A small network was shown many inputs. Here are its activations along a few directions, one row for each input.
In each table, some parts of the input vary, and every possible input appears once, in random order.
Descriptions start from the smaller parts, as in this example, which fits no table here: one of 2 separate values, together with either a single point or one of 9 places around a ring or (one of 4 places along a line, together with one of 5 places around a ring).
Shared parts are said once, and a part with two or three values counts as separate values.
In the rows, zero is written as 128.

Other details of the inputs vary at random and push rows far along three fixed directions, the same in every table; ignore that.

A family of inputs:
x1: [112 127 139 109 155 105 130 189 117 169 162]
x2: [134 120  70 136 140 136 142 119  91 116 129]
x3: [116 128 191 109 139 125 121 149 157 156 100]
x4: [134 119  81 137 141 140 143 119  86 109 137]
x5: [136  83 174 126 140 156 143  99 170 121  78]
x6: [123 135 156 143 144 181 145 109 157 108  71]
x7: [126 112  90 138 141 167 147 121 105 115 162]
x8: [124 114 129  95 123  73 110 158  99 169 156]
x9: [117  97 140  96 127 100 115 160 118 161 184]
x10: [144 113 177 107 107  90 101 137 140 166  85]
x11: [143  94 150 139 135 162 150  91 174  87  83]
x12: [141 225 165 161  46  92  93  81 204  77 120]
x13: [126 109  91 137 143 165 148 122 107 109 166]
x14: [129 229  94 159  51  80  91 112 151  79 186]
x15: [125 118 138  95 124  85 112 154  94 176 162]
x16: [131 133 182 112 141  90 128 156 147 154  88]
x17: [136 111 180  99 115  81 112 126 150 161  97]
x18: [142  96 157 139 136 167 151  90 169  85  93]
x19: [138 108 192  97 119  90 116 127 145 154 106]
x20: [130 135 148 149 157 173 148 113 162  99  69]
x21: [124 108  79 138 141 159 145 122 112 117 155]
x22: [126 106  78 136 142 156 145 124 113 112 155]
x23: [130 123  74 141 140 141 140 117  88 122 128]
x24: [115 105 144 100 128 110 114 157 113 173 181]
x25: [122 149  81 145 160 148 141 141  88 121 116]
x26: [123 239  96 166  49  85  86 110 151  91 184]
x27: [116 151  85 141 148 157 139 134  82 126 116]
x28: [133 112  76 146 131 164 130 133 101 123 139]
x29: [111 103 142 103 129 107 112 159 114 174 178]
x30: [134 138 142 141 149 157 143 110 136 109  53]
Description of these inputs: one of 2 separate values, together with either a single point or one of 4 places along a line or one of 10 places around a ring.
- Changing only the choice among 2 separate values turns x10 into x28. The same change can be made to x2. Which row results? => x22
- Change only the choice among 2 separate values in x11. List by row number the other rows that result. => x8

A family of inputs:
x31: [117 140 130 132 169 176 146 159 103 133 146]
x32: [126 155  98 135  83 101  99 142 116 139 194]
x33: [125 149 136 129 124 146 120  99 126 123  84]
x34: [111 150 109 116  91 109  95 127 101 151 183]
x35: [120 125 105 122 147 144 128 130  83 150 112]
x36: [132 156  95 140  82  99  99 147 121 135 197]
x37: [116  99 128 124 156 175 145 150 120 139 166]
x38: [116 107 193  81 101  92  91 125 133 184 130]
x39: [131 106 202  82 105  64 104 144 147 149 147]
x40: [130 116 107 119 156 127 138 150  88 120 119]
x41: [136 104 186  87 104  60 102 145 167 155 143]
x42: [146 148 131 154 119 136 128 122 149 111  83]
x43: [133 150 134 142 120 141 125 108 137 118  83]
x44: [143  76 168 104 143 114 150 109 162 138  97]
x45: [126 162  88 120  92  82 115 140 130 123 205]
x46: [131  94 111 119 146 130 148 122  97 123 149]
x47: [106 160 112 153 127 159 128 123 181  94 112]
x48: [123 107 193  89  97  86  94 133 141 181 133]
x49: [138  77 183 106 150 119 149 108 146 134 103]
x50: [136 150 133 145 120 140 126 111 139 117  83]
x51: [118 126 105 120 147 146 126 127  82 151 113]
x52: [125 121  98 122 163 122 155 142 104 138 121]
x53: [147  65 172 104 141 116 127 121 150 127  98]
x54: [121 125 113 126 165 126 154 139  91 132 126]
x55: [139  90 102 131 132 143 133 132 102 140 139]
x56: [128 120 102 131 147 139 133 143  90 148 112]
x57: [131  94 103 126 156 126 150 118 112 135 151]
x58: [118 153 104 126  86 105  97 134 108 146 189]
x59: [130 164 134 157 138 128 144 102 153  95  99]
x60: [128 120  95 116 158 122 153 148 102 133 117]
x61: [135 162 129 154 137 125 144 102 157  98  95]
x62: [143  75 172 113 127 133 127 114 142 150  89]
x63: [110 179 117 167 124 171 133 119 176  81 119]
x64: [148 147 131 156 120 135 128 125 151 110  84]
x65: [143 149 132 153 119 137 128 119 147 112  83]
x66: [132 159 141 145 126 128 145 108 142  90  93]
x67: [139 142 133 141 130 123 129 121 147  94  91]
x68: [134 154 140 139 125 126 139 115 138  83  92]
x69: [139  87 106 113 144 131 133 131  98 113 146]
x70: [145  87 101 133 135 141 133 138 106 138 140]
x71: [128 114  97 121 157 122 145 151 101 128 118]
x72: [101  88 100 122 149 161 133 144 138 135 157]
x73: [141 150 132 150 119 138 127 116 144 114  83]
x74: [120 190 171 142  86 140 111 135 176 107 191]
x75: [ 95 181  94 151  89 134 109 147 148 109 221]
x76: [126 122 193 104 112  66 109 129 166 157 157]
x77: [122 190 127 171 128 179 136 118 167  80 124]
x78: [122 123 104 125 147 143 129 134  85 150 112]
x79: [123  98 106 119 131 150 127 114  90 145 135]
x80: [130  94 104 126 131 146 131 123  96 143 137]
- What do these inputs look like to the network? => one of 2 separate values, together with either one of 4 places along a line or one of 10 places around a ring or one of 11 places along a line
- Changing only the choice among 2 separate values turns x69 into x40. The same change can be made to x55. Which row results? => x65
- A walk changes only the place on the ring of 10. It starts at x54 and steps to x59. List the rest of the walk in order. => x61, x52, x60, x71, x67, x40, x68, x66
- A walk changes only the place on the line of 4. It starts at x31 and steps to x77. List the rest of the walk in order. => x63, x47
- Change only the place on the line of 4 in x74. List by row number the other rows that result. => x37, x72, x75
